These are the activations of a small neural network, seen along a few directions. Each row is one input.
Each table varies a few parts of the input and shows all the possible inputs, shuffled.
A made-up example of a description, with smaller parts first: values(3) and (point or ring(9) or (line(4) and ring(5))).
Shared parts are said once, and a part with two or three values counts as separate values.
(in the rows, 128 means zero)

Other details of the inputs shift rows strongly along two fixed directions, in all tables alike. That doesn't count.

Table:
r1: [129 132  78 143 122 138 120 128 133 134 147 113 125 125  99]
r2: [127 159  82 129 113 121  92 141 122 149 138 101 120 124 105]
r3: [164 120 222 162 127 133 175 141 141 102 137 131 140 121 154]
r4: [156 140 193 145 109 126 151 142 140 137 128 127 152 115 146]
r5: [156 129 209 134  99 156 188 130 129 109 116 126 158 122 154]
r6: [122 147  73 120 115 138 122 131 125 142 152 110 131 121 118]
r7: [ 82  81 132  57 177  98  88 118 110 116  43 191 114 174 165]
r8: [129 127  93 155 137 129 127 124 134 121 162 113 105 119 101]
r9: [ 70  68 120  61 195 115 112  98 124  95  57 206 124 183 153]
r10: [124 160  86 129 119 115  95 137 127 157 138  99 113 113 104]
r11: [ 80  62 128  86 204  91 104 114 137 109  59 207 120 179 151]
r12: [ 82  72 131  77 187  85  94 112 134 121  53 206 111 183 157]
r13: [126 155  79 123 113 117  99 133 115 148 140  95 122 113 117]
r14: [121 158  90 133 119 102  92 139 123 166 151 102 118 118 106]
r15: [160 126 189 160 110 147 167 130 130  98 137 126 131 126 130]
r16: [118 159  91 135 126 100  91 144 122 163 150 105 130 115 103]
r17: [120 162  87 136 120 114  89 137 120 163 143 102 117 115 107]
r18: [130 125  89 146 133 132 132 116 119 117 163 109 116 120 107]
r19: [154 126 190 153 106 131 161 134 143 125 133 125 143 117 141]
r20: [127 129  76 136 123 133 126 120 125 133 151 108 128 114 109]
r21: [101 101  95 124 159 118 109 117 133 130 107 154 114 146 125]
r22: [166 134 216 133  91 145 168 130 130 114 106 128 154 113 163]
r23: [133 144  73 132 116 130 108 129 135 145 145 111 121 126 106]
r24: [162 137 227 146  98 143 162 134 137 128 105 136 147 118 159]
r25: [ 80  68 126  76 200 111 127  99 116  82  70 208 112 185 148]
r26: [127 145  79 134 121 127 109 130 138 150 143 112 117 114 104]
r27: [127 126  93 157 138 119 123 131 134 124 175 115 108 123 109]
r28: [160 119 212 136 101 156 180 131 124 114 116 129 155 114 154]
r29: [118 160  78 115 111 127 106 140 118 146 146  98 127 120 120]
r30: [159 120 220 166 116 144 174 131 134 102 127 133 130 123 152]
r31: [146 143 185 120  94 159 157 132 136 122 129 119 158 116 149]
r32: [125 132  80 143 127 133 121 126 140 138 147 112 119 113  99]
r33: [129 124  90 139 136 139 134 121 113 124 168 115 118 119 107]
r34: [123 134  90 132 142 144 136 114 120 121 170 107 124 130 106]
r35: [127 137  75 121 117 137 116 131 120 149 151 111 128 114 117]
r36: [147 149 230 114  87 154 155 145 129 115 105 118 161 116 163]
Each input here is: line(4) and line(9).
Q: Changing only the line(9) part turns r25 into r33. The same change can be made to r29. Which row results?
A: r7
Q: Which other rows does r32 become when the line(4) part takes its other values? List them by row number.
A: r8, r10, r26
Q: Which other rows does r24 become when the line(9) part takes its other values? List them by row number.
A: r4, r6, r12, r22, r23, r26, r31, r35
Q: Which other rows does r21 become when the line(4) part takes its other values? List them by row number.
A: r17, r24, r30

Table:
r37: [145 123 154 152 125 119 132 129 140 121 122 133 126 127 131]
r38: [145 122 155 146 126 116 136 131 140 127 124 135 122 124 130]
r39: [137 120 145 130 125 153 158 118 120 102 133 131 130 136 123]
r40: [134 127 144 122 107 130 139 132 131 143 113 135 146 120 143]
r41: [140 124 155 146 123 130 133 134 143 122 123 133 117 127 132]
r42: [137 130 145 118 108 134 133 135 135 132 111 129 145 124 141]
r43: [137 157  74 132  97 150 116 132 135 154 154  84 134 106 103]
r44: [125 169 100 138 128 123 105 156 127 164 179  90 140 119 101]
r45: [132 132 161 130 124 120 128 135 108 135 125 123 132 121 140]
r46: [102  93 110 116 168 100  99 121 136 114  90 172 104 159 129]
r47: [ 75  94 113 103 190 109 124 121 142 117 115 166 138 156 134]
r48: [145 116 158 155 130 121 133 125 134 134 124 135 123 118 130]
r49: [129 127 168 142 131 112 132 131 153 140 137 133 137 134 123]
r50: [ 95 105  22 124 173 119 100 110 117 137 164 131 109 129 102]
r51: [130 144 160 117 120 128 124 137 119 121 125 123 125 126 143]
r52: [140 152  59 152 114 156 137 119 116 131 190  82 120 112  82]
r53: [104  87 109 116 175  94 100 114 136 123  91 174 105 156 132]
r54: [ 90  85  95  94 178 128 120 104 121  97 101 169 110 173 130]
r55: [135 139 160 120 123 114 129 138 115 128 124 124 129 125 141]
r56: [139 117 147 132 132 133 159 124 128 111 143 132 135 124 137]
r57: [129 148 159 120 119 130 128 129 116 120 119 117 126 128 139]
r58: [131 135 159 126 120 117 129 140 111 131 125 125 132 122 140]
r59: [140 152  86 167 108 137 119 138 140 144 167  89 110 111  97]
r60: [ 99  96 106 114 170 110 103 115 136 114  82 170  99 165 128]
r61: [136 142 159 126 120 118 126 136 115 122 124 121 135 127 141]
r62: [ 94  98  97  78 156 121  97 119 135 127  80 170 121 156 145]
r63: [141 130 146 148 122 133 137 129 135 120 114 133 116 127 119]
r64: [ 94 111  25 118 162 120  99 117 122 123 159 128 109 144 100]
r65: [136 137 159 124 123 116 129 137 114 130 125 122 131 125 143]
r66: [132 117 146 132 124 153 154 123 125 105 138 127 131 137 133]
r67: [127 145 159 120 116 130 125 134 117 120 121 120 126 127 140]
r68: [139 131 144 118 110 128 139 132 135 140 114 132 144 123 144]
r69: [134 130 146 115 106 147 132 131 136 132 107 125 141 124 141]
r70: [142 118 156 151 125 119 134 130 136 129 124 138 124 119 129]
r71: [133 116 146 129 127 150 153 125 129 106 142 131 129 132 137]
r72: [128 145 155 123 119 131 132 136 146 150 130 144 159 133 142]
r73: [140 134 145 114 108 146 136 122 129 131  98 123 141 118 129]
r74: [133 148  74 142 102 135 119 131 127 170 159  96 137 102 112]
r75: [139 130 143 122 109 131 134 130 134 133 112 130 149 125 143]
r76: [135 112 147 135 132 137 158 124 125 113 142 136 137 119 137]
r77: [139 117 146 137 129 137 155 122 127 104 142 130 140 127 136]
r78: [132 142 159 122 119 120 124 139 115 121 124 121 131 127 140]
r79: [ 98 120  35 105 144 109  90 121 130 157 126 134 120 137 117]
r80: [139 114 146 135 135 134 158 121 128 113 142 131 136 122 141]
r81: [130 151 159 120 118 129 129 124 109 119 113 120 125 122 131]
r82: [144 133 150 149 124 134 139 126 133 120 109 133 116 125 119]
r83: [136 158  67 131  96 150 116 132 130 155 153  84 133 102  95]
r84: [130 174  88 137 103 133 113 134 111 141 166  81 118 105  99]
Q: Describe the family of inputs behind these rows.
A: values(4) and (point or line(11))
Q: Changing only the values(4) part turns r81 into r82. The same change can be made to r65. Which row results?
A: r53
Q: Changing only the values(4) part turns r66 into r67. The same change can be made to r77. Which row results?
A: r61
Q: Which other rows does r79 become when the line(11) part takes its other values? List them by row number.
A: r40, r42, r43, r62, r68, r69, r73, r74, r75, r83
Q: Which other rows does r43 become when the values(4) part takes its other values? List them by row number.
A: r54, r57, r60
